W =
-12,16,32,-5,33,-29,-18,17,-1,7
17,2,2,16,18,-23,47,-9,-14,13
34,9,6,5,38,5,-15,27,-14,-9
-15,10,22,4,25,-42,22,-5,-5,19
40,-1,-14,16,28,1,29,4,-20,2
16,2,4,16,17,-24,47,-9,-13,14
-16,10,23,3,25,-42,20,-4,-5,18
-15,11,24,3,25,-42,20,-4,-5,18
17,2,4,16,17,-24,47,-9,-13,13
37,9,5,7,37,6,-12,26,-14,-9
39,-1,-13,17,27,1,30,3,-20,2
-13,16,32,-5,33,-30,-17,16,-1,7
40,0,-14,16,29,2,26,6,-20,1
-14,16,32,-6,33,-30,-17,16,-1,7
41,-1,-13,16,27,2,29,4,-20,1
37,8,4,7,38,6,-11,26,-15,-9
W[-16, -10] => -12
W[-8, -1] => 13
W[-1, -6] => 38
W[15] => [37, 8, 4, 7, 38, 6, -11, 26, -15, -9]
W[:, -5] => [-29, -23, 5, -42, 1, -24, -42, -42, -24, 6, 1, -30, 2, -30, 2, 6]
W[15, 6] => -11
W[-13, 5] => -42
W[11] => [-13, 16, 32, -5, 33, -30, -17, 16, -1, 7]
W[:, 1] => [16, 2, 9, 10, -1, 2, 10, 11, 2, 9, -1, 16, 0, 16, -1, 8]
W[-10, -8] => 23
W[-1, -10] => 37
W[-9, -3] => -4
W[-15, 3] => 16
W[:, -7] => [-5, 16, 5, 4, 16, 16, 3, 3, 16, 7, 17, -5, 16, -6, 16, 7]
W[6, -3] => -4
W[-2, -1] => 1
W[-13, 3] => 4
W[-13] => [-15, 10, 22, 4, 25, -42, 22, -5, -5, 19]
W[-13, 7] => -5
W[-14, 8] => -14
W[-12, -2] => -20
W[:, 7] => [17, -9, 27, -5, 4, -9, -4, -4, -9, 26, 3, 16, 6, 16, 4, 26]
W[-15, -1] => 13
W[0, 3] => -5
W[-10, 4] => 25
W[9, 4] => 37
W[:, 9] => [7, 13, -9, 19, 2, 14, 18, 18, 13, -9, 2, 7, 1, 7, 1, -9]
W[-11] => [16, 2, 4, 16, 17, -24, 47, -9, -13, 14]
W[-10, 6] => 20
W[13] => [-14, 16, 32, -6, 33, -30, -17, 16, -1, 7]
W[-5, -3] => 16
W[-8] => [17, 2, 4, 16, 17, -24, 47, -9, -13, 13]
W[-4] => [40, 0, -14, 16, 29, 2, 26, 6, -20, 1]
W[1, -4] => 47

B = [0.04, 0.13, -0.14, 0.03, -0.12, -0.06, -0.12, 0.10, -0.12, -0.13]
B[0] -> 0.04
B[1] -> 0.13
B[3] -> 0.03
B[9] -> -0.13
B[7] -> 0.10
B[8] -> -0.12
B[4] -> -0.12

m =
10,-1,10,4,-3,3,14,22,13,11,1
-34,-11,-29,4,12,-5,-4,-14,-8,-4,9
-42,2,14,13,10,16,17,18,-2,31,18
12,-1,-3,-5,0,7,-2,21,-2,-12,5
23,-10,10,4,20,-3,26,26,6,-15,-2
-2,19,11,4,10,10,-7,5,10,19,-1
m[0,0]	10
m[5,2]	11
m[4]	[23, -10, 10, 4, 20, -3, 26, 26, 6, -15, -2]
m[4,10]	-2
m[:, 8]	[13, -8, -2, -2, 6, 10]
m[5,3]	4
m[5,6]	-7
m[2,3]	13
m[3,7]	21
m[0]	[10, -1, 10, 4, -3, 3, 14, 22, 13, 11, 1]
m[5,1]	19
m[2,7]	18
m[5,7]	5
m[4,0]	23
m[:, 5]	[3, -5, 16, 7, -3, 10]
m[5]	[-2, 19, 11, 4, 10, 10, -7, 5, 10, 19, -1]
m[4,3]	4
m[:, 3]	[4, 4, 13, -5, 4, 4]
m[4,2]	10
m[5,5]	10
m[3,1]	-1

A =
8, -24, 30, 18, 12, -24, -46, 1, -4, 36, 21
6, -23, 28, 10, 17, -24, -43, 1, -4, 38, 22
8, -25, 29, 19, 10, -24, -47, 1, -6, 37, 22
A[-3, -11]: 8
A[2, -3]: -6
A[:, 4]: [12, 17, 10]
A[:, -2]: [36, 38, 37]
A[2, -8]: 19
A[-3, -7]: 12
A[:, -5]: [-46, -43, -47]
A[:, -4]: [1, 1, 1]
A[0, 10]: 21
A[1, 2]: 28
A[-2, -11]: 6
A[-2, 7]: 1
A[-1, -10]: -25
A[-1, -11]: 8
A[:, 5]: [-24, -24, -24]
A[1, 1]: -23

a = 12, -8, 53, -7
a[0] -> 12
a[3] -> -7
a[1] -> -8
